A small network was trained on made-up records. Each row is its average activation on records with the value named, seen along a few directions.
Related values have similar rows: they may be neighbours, one step apart, or belong to one group.

Other fields vary at random and push rows far along two fixed directions, the same in every table; ignore that.

P, 13 values:
p13: [-23,24,-33,-35,-17,12,54,47,57,27,-38,5]
p10: [-4,-11,11,24,-1,-9,-10,-22,3,-4,-26,19]
p5: [2,-4,-10,-3,2,15,2,9,16,2,2,13]
p3: [52,-28,-10,-49,-12,27,21,33,22,-58,58,-36]
p8: [19,-39,27,28,-6,12,-35,-49,-23,-44,34,2]
p11: [-22,-5,7,15,-1,-20,-57,-15,-37,3,-14,-5]
p2: [-28,18,-22,0,6,-22,-1,16,-7,31,-21,-10]
p6: [2,45,8,22,-1,-11,11,-3,-26,32,-15,15]
p1: [30,-48,13,12,5,10,-45,-32,2,-43,26,7]
p7: [-11,0,-6,-18,11,-13,8,11,-2,16,6,-18]
p4: [-23,20,16,37,17,0,-4,-26,-31,39,-39,23]
p12: [-14,24,14,10,-6,-11,22,-5,-5,2,-4,15]
p9: [20,3,-14,-44,3,12,33,35,30,-3,31,-30]
P is arranged as a line.
Question: Which values are neighbours of p3? Give them in the order they are listed.
Answer: p6, p9
Question: Which values are neighbours of p2? Give them in the order they are listed.
Answer: p11, p7

D, 13 values:
d5: [22,13,-11,-31,-20,28,41,25,26,-24,7,-4]
d13: [40,-44,28,14,24,-8,-47,-53,-32,-38,51,-15]
d10: [-3,-19,-7,-28,-16,12,25,20,35,-11,3,-6]
d7: [-30,11,-6,8,6,7,14,15,16,30,-34,10]
d11: [5,-22,-6,6,2,0,-36,-5,-1,4,-7,1]
d4: [-23,16,-5,13,-9,-16,-16,3,-31,1,0,-7]
d6: [-5,22,6,25,-7,-7,5,-12,3,14,-17,25]
d12: [-15,32,9,10,13,-5,27,3,-19,44,-15,4]
d1: [2,-33,-21,-29,-7,25,-2,22,27,-24,12,-4]
d8: [-22,49,8,31,11,-7,16,-15,-28,49,-32,19]
d2: [5,-4,3,-10,-3,-18,-24,3,-10,-15,16,-16]
d9: [8,-8,23,12,27,-24,-43,-31,-27,-6,19,-4]
d3: [17,-13,-19,-21,-21,12,40,27,42,-22,-1,-2]
D is arranged as a line.
Question: Going along D from d11 by way of its neighbour d1, in what order are d10, d7, d9, d3 met?
Answer: d7, d10, d3, d9
Question: Which values are neighbours of d4? Give them in the order they are listed.
Answer: d2
Question: Which values are neighbours of d12? Give them in the order they are listed.
Answer: d13, d8
